Each row below holds a small network's activations on one input, seen along a few directions.
In each table, some parts of the input vary, and every possible input appears once, in random order.
A made-up example of a description, with smaller parts first: one of 3 separate values, together with either a single point or one of 9 places along a line or (one of 6 places along a line, together with one of 8 places around a ring).
Shared parts are said once, and a part with two or three values counts as separate values.

Rows:
R1: [ 28 -49  14 -20  -9  -6   6 -22 -19  15  -1]
R2: [ -2 -32  -1 -24  21 -16 -34  -8  -2  -2 -19]
R3: [-20  -9 -30  21 -24  -4  -3 -15   5 -21   8]
R4: [ 29 -50  11 -15  -6  -5   0 -22 -17  17  -2]
R5: [ -1  -7 -10  29 -33 -12  25 -25 -14  -2  13]
R6: [ 27   2  16  10 -38  13  13  -6  21  18  -5]
R7: [ 39  22  -6  -5 -10   7  12 -10 -20   7  33]
R8: [ -9 -32  14 -23  24 -16 -22  12 -19   5 -18]
R9: [-35   8  -6  22  -5 -11   8   7 -16 -18  -4]
R10: [  5   8  -4  -8 -29  19  -4   2  33   4 -16]
R11: [  7   6  -3  -4 -27  21  -8   2  33   0 -16]
R12: [-27   0 -18  24  -4 -15  -8 -10   9 -31   1]
R13: [-21  -6 -31  16 -26  -8   2 -15   3 -17   8]
R14: [-22  23  43  26  23  20  34  22  16  44 -14]
R15: [ 10 -42 -10 -27   4  -5 -25 -18  -7   8 -14]
R16: [-56   8  25  35  24   9  46   9 -18  10  13]
R17: [ 40  19  -6  -2  -7   8  11 -10 -17   6  32]
R18: [ -2  16   9  -1  -9  13 -15   4  35 -12 -24]
R19: [ 26   4  15   6 -40  10  18  -6  19  20  -5]
R20: [ 14  28 -16 -13  19  -1 -16   6   5 -18  24]
R21: [-12 -30  16 -28  21 -17 -17   9 -20   7 -16]
R22: [-24 -23  38  -4  58  -7  34  11 -20  38  -7]
R23: [ -4  33  23   8  51  18  40  23 -16  23  17]
R24: [ 15  25 -13  -9  21   1 -18   7   7 -20  22]
R25: [ 11  31  -7  -7  24   4  -7  23 -15 -12  16]
R26: [ -4  17   7  -5 -14   8  -9   8  34  -6 -22]
R27: [ -9  21  14   2  -8   4   0  28  20   7 -27]
R28: [-29   2 -19  19  -8 -18  -2  -7   7 -26   1]
R29: [ -5  18  15   6  -6   7  -4  28  20   1 -28]
R30: [  2 -10 -10  34 -31  -8  21 -25 -12  -5  14]
R31: [ 22  25 -29 -16   1   4 -11  -5  -1  -3  28]
R32: [-30   2  -6  30  -1 -11   4  11 -12 -23  -4]
R33: [ 23  22 -25 -14   3   6 -12  -4   3  -7  29]
R34: [ 13  27  -3  -2  25   7 -10  23 -11 -16  17]
R35: [ -3 -33   1 -29  16 -17 -27  -6  -6   0 -17]
R36: [  8 -40  -8 -31   2  -4 -21 -20  -8   7 -14]
Changing only one part turns R16 into R23. The same change can be made to R30. Which row results?
Answer: R17
What is each input in this table made of?
Answer: one of 4 separate values, together with either a single point or (one of 2 separate values, together with one of 4 places along a line)

Rows:
R37: [ 18 -25  -5 -24  -4  -5 -18 -13  -3   3  -4]
R38: [ -5 -32   0 -11  -4 -11 -12 -10  -3   2 -16]
R39: [-14  33   1  30 -10  10  23  10   8  -4   8]
R40: [ 16 -25  -7 -19  -3  -7 -17 -14  -6   0  -2]
R41: [ -5 -32   1  -8  -3 -11 -10 -11  -5  -1 -13]
R42: [-12  34   3  28 -10  10  20  11  13  -4   5]
R43: [ 18   1 -10 -12  -6   1 -14  -3   1  -6   4]
R44: [-26  12  40   8  51   6  30  30 -15  27  -5]
R45: [-4 18 -7 10 -3  4  7  2  5 -5  9]
R46: [ 15  -1 -11 -10  -5  -3 -12  -6  -3  -7   6]
R47: [-1 18 -6  8 -4  6  3  2  8 -5  7]
What is each input in this table made of?
Answer: either a single point or (one of 2 separate values, together with one of 5 places along a line)
Change only the choice among 2 separate values in R43. List by row number the other rows that result.
Answer: R46
